Each row below holds a small network's activations on one input, seen along a few directions.
Each table varies a few parts of the input and shows all the possible inputs, shuffled.
A made-up example of a description, with smaller parts first: one of 3 separate values, together with either a single point or one of 9 places around a ring or (one of 4 places along a line, together with one of 5 places around a ring).
Shared parts are said once, and a part with two or three values counts as separate values.

Other details of the inputs vary at random and push rows far along two fixed directions, the same in every table; ignore that.

A family of inputs:
row 1: [  1  11   0  -7   3   2   9 -10   4 -10  -5  -3 -12   1  -3]
row 2: [-13   2  -6   9  -8  -9  -6  -2   5  11  -2   2  -1  -7  -5]
row 3: [  2  12   0 -11   7  -9   9  -5  -2 -10   1   1 -12   5  -3]
row 4: [ 3 -5 17  6 -6  3 16  7  7  4  2 -1  5 -7 -4]
row 5: [  9  -4   6  -2   0  -9  11   2 -12   7   8  -5   3  -7  -9]
row 6: [  5  -4  13  -3  -3   4  15   7   0   5  -1  -5   3 -13  -5]
row 7: [  3 -16  11 -28 -30  41 -61 -29 -51   2  17  56  26  21  55]
row 8: [  7  -4   5 -19  -2  -3 -22   0  19 -29 -22 -16  -8  12 -22]
row 9: [ 13 -39 -42  38  84  33  -3  42  -1 -14  14 -27  25  10  43]
row 10: [-10   8   0   9  -6 -17  -8  -1   2   9   9   0   1   0  -3]
row 11: [  8  -6   7   6  -4  -8  10   4  -6   9   4   0   1  -2 -10]
row 12: [ -7   9  -1  -3  -1 -16  -7   1  -1   7   5  -2  -2 -11   2]
row 13: [ -7  10  -1  -2  -1 -14  -6   0   0   8  -1  -2  -1 -12   4]
row 14: [  0  10   5   0   0   0   8  -9  13 -11  -2   0 -12   9  -3]
row 15: [  8  -4   0  -2  -6   4  13   5  -6   8  -3  -3   4 -15 -10]
row 16: [-14   7   6   7  -8  -3  -5   2  16   8   0  -1   1  -6   2]
row 17: [ -8   9  -1   1  -4  -6  -8  -3   5   6  -1  -6  -2 -15   2]
row 18: [  1  11   6  -4   4 -11   9  -5   7 -11   4   5 -11  12  -3]
row 19: [ 10  -3  11  -6   2 -10  12   6  -8   4   7  -2   1 -10  -4]
row 20: [  5 -10   6   6  -6  -3  13   3  -2   7  -1   2   2  -7 -10]
row 21: [  9 -14  18 -38 -24  62 -40 -32 -38 -15   4  58  16  31  54]
row 22: [ -8   9   4   6  -4 -16  -7   1   8   7   2   2   0  -5   4]
row 23: [  3  -8   8   6 -12   4  16   5   4   7  -1  -5   6  -4  -7]
row 24: [-12   8   1   0  -5  -2  -6   1   8   9  -2  -5   0 -13   1]
row 25: [ 10  -5   2  -2  -1  -6  10   4 -14  10   2  -3  -1  -9 -11]
row 26: [  5  -8   4  -2  -8   6  16   4  -3   8  -3  -8   4 -11  -7]
row 27: [-5  7 -2  0 -7  6 13 -7 11 -6 -6 -2 -8 12 -7]
row 28: [ -1   8  -3   0   1  -6   7  -7   0  -6  -2   3 -13  14 -10]
row 29: [-11   7  -7   8 -12  -3  -7   0  10   9  -3   0   2  -8  -4]
row 30: [ -1  11 -11  -8  -1   6  10  -7   1  -6  -9   0  -9   1 -10]
row 31: [-4 10  7 -1 -1  4 12 -5 16 -9 -4  1 -9 10 -4]
row 32: [  0  10  -8  -7   3  -5   7  -7  -9  -5  -4   0 -14   6 -11]
row 33: [ 8 -5 16  7 -5 -2 12  4  4  2  3 -3  2 -7 -3]
row 34: [-13   5  -8   1 -11   0  -4  -1   4  11  -4  -8   1 -11  -2]
row 35: [ -8   7 -10   1  -4 -12  -9  -1  -8  12   0  -3  -4 -10  -5]
row 36: [ 21 -28  33 -25 -29  47 -39 -21 -45  -4  14  62  29  24  56]
row 37: [  1  12   6  -3   4  -9  10  -6   8 -10  -2   4 -10  11  -1]
row 38: [ -4   5  -5   0  -1  -1  10  -8   4  -7  -6   5 -12  10 -11]
row 39: [  1 -26 -59  39  82  38  -5  33  12 -25   7 -18  16  33  37]
row 40: [  2  13   0 -10   6  -7  10  -6  -1  -9  -5   1 -11   4  -2]
row 41: [-12   3 -11   1  -5  -8  -6  -3  -4  11  -4  -1  -2 -14  -5]
row 42: [  7  -5  12   6  -4 -11  11   3  -4   6  10  -1   5   0  -8]
row 43: [  0  11  -4  -7   4  -8   7  -8  -6  -8   2  -1 -10   9  -9]
row 44: [ -9   6  -4   9  -7 -14  -9   0   0  12   2   1  -2  -2  -4]
row 45: [  6  -5   5   5 -10   3  13   6   2   6  -1   0   6  -7  -9]
row 46: [  7  -9   1  -2  -2  -1  13   2 -11   9  -3  -1   1 -14 -11]
row 47: [-10   9 -12   0  -8  -2  -7  -1   2  10  -5  -3   1 -15  -5]
row 48: [-9  7  4  9 -8 -8 -8 -2 13  5  1 -3 -1 -7  2]
row 49: [ -8   8   4   5  -4 -18  -7   2   7   6   8   2  -1  -4   3]
row 50: [-14   4  -3   9 -14  -2  -3  -1  12  11  -2  -5   3  -4  -1]
row 51: [ 17 -20  16 -15  -5  -4 -20  10  13 -13 -16 -20   5  -3 -23]
row 52: [ -3   6 -10  -7   3   0  10  -9  -5  -6  -8   2 -13   2 -11]
row 53: [ -1 -26 -59  31  80  40  -1  31   5 -23   4 -24  15  28  39]
row 54: [  9  -4  16   3  -1 -12  13   8  -1   2  10   2   3  -4  -3]
row 55: [ 11  -2  11  -5   2  -8  13   5  -7   5   1  -3   2 -12  -2]
row 56: [ -1  -8   5 -12  -8  -9 -40   5  22 -10 -17 -20   2  -4 -17]
row 57: [ -1  10   1   0   1 -10   8  -8   2  -9   5   2  -9  16  -8]
Description of these inputs: one of 3 separate values, together with either a single point or (one of 2 separate values, together with one of 9 places around a ring).
Changing only the choice among 3 separate values turns row 18 into row 54. The same change can be made to row 30. Which row results?
Answer: row 15
Which other rows does row 29 become when the choice among 3 separate values takes its other values? List them by row number.
Answer: row 39, row 45
Which other rows does row 16 become when the choice among 3 separate values takes its other values? List them by row number.
Answer: row 4, row 31
Which other rows does row 36 become when the choice among 2 separate values takes its other values? List them by row number.
Answer: row 55

A family of inputs:
row 58: [ -8  20  31 -14 -65 -18  -1 -26 -13  30   2  26  -5 -22 -16]
row 59: [-25  40 -48  51  60 -68  67  36  66  -3 -13 -81 -41 -17 -67]
row 60: [  2  11  47 -25 -63 -23 -11 -23 -11  20  -1  24  -3 -25 -17]
row 61: [  4 -22 -31   2  49  48 -44   4 -21 -27  12  24  19  43  67]
row 62: [ 29  16  55 -45 -55  -2  51 -36 -23  -8  -5  35 -21   5 -32]
row 63: [  9 -45 -17  18  33  53 -46  20 -17  -5  16  16  42  20  67]
row 64: [  1 -42 -33  18  34  55 -40  16 -29   4  15  24  38  15  66]
row 65: [  3  20  41 -42 -61 -17 -11 -35  -2  -7 -13  21 -20   7 -32]
row 66: [-25  34 -49  45  59 -63  69  36  66  -3 -21 -83 -41 -23 -71]
row 67: [ -3  25  36 -43 -63  -1  -2 -39   1  -4 -19  22 -20  -2 -27]
row 68: [  1  25  39 -38 -55 -18  -9 -37  -1  -6 -12  25 -24   0 -24]
row 69: [ -1 -34 -26  20  37  45 -43  13 -28   3  28  22  39  20  74]
row 70: [ -1  24  28 -43 -61  -3  -2 -41  -7  -2 -20  18 -21  -4 -30]
row 71: [  4   5  49 -29 -70 -22 -13 -21 -12  19  -3  19   1 -19 -25]
row 72: [-27  42 -44  47  63 -73  67  36  68  -5  -8 -85 -40 -18 -63]
row 73: [  6 -35 -23  15  41  43 -46  18 -30   0  23  22  39  17  72]
row 74: [ 37 -58  -2  14  46  61   6  21 -48  -6  27  24  39  24  62]
row 75: [ -2  10  41 -29 -69  -7  -3 -22  -8  23  -8  18  -1 -28 -21]
row 76: [ -1 -25 -51  42  67   5   7  47  13   4   3 -49  17 -14   8]
row 77: [ -3 -10 -44  35  74   6   5  34  36 -26  -4 -40   0  21  10]
Describe the family of inputs behind these rows.
Answer: one of 2 separate values, together with either a single point or one of 9 places around a ring
Changing only the choice among 2 separate values turns row 75 into row 67. The same change can be made to row 58. Which row results?
Answer: row 59
Which other rows does row 76 become when the choice among 2 separate values takes its other values? List them by row number.
Answer: row 70

A family of inputs:
row 78: [-13 -10  26  18 -51   4 -16  17 -48  27  14  21  29 -43  21]
row 79: [ 11  -2  11 -16 -24  16  13 -19 -36  -2   4  29  -4  12   3]
row 80: [-17  12  -5 -14 -29   8 -28 -24 -20   1  -4  28  -6  10   6]
row 81: [-15  18  16  -5 -31  -4 -30 -17  -6  -6   8  28   0  17  19]
row 82: [ 22 -38 -39  19  86  14 -20  38  21 -12   4 -40  19  11  22]
row 83: [ 15 -43 -28  33  81  11 -17  39  35 -14  10 -37  23  24  23]
row 84: [-14  19   6 -21 -23  -2 -32 -20 -19  -6   4  24  -5   3  17]
row 85: [  1  21   3   0 -11 -67  46   9  51  14 -27 -60 -30 -38 -95]
row 86: [  6   3  15 -17 -26  33  20 -22 -22  -2   1  26  -1   7   9]
row 87: [ 13 -42 -50  19  77  35  -6  33  39  -4  -7 -39  23  15  18]
row 88: [ 11   2  34  -7 -22   6  10 -11 -20 -10  13  37   0  15  14]
row 89: [ 13   5  24 -22 -14   6   9 -15 -35  -8   6  30  -3   5  13]
row 90: [-31  54 -14  12 -12 -59  51  -7  62  22 -26 -47 -45 -38 -71]
Describe the family of inputs behind these rows.
Answer: either a single point or (one of 3 separate values, together with one of 4 places along a line)
Which other rows does row 89 become when the place on the line of 4 takes its other values? List them by row number.
Answer: row 79, row 86, row 88
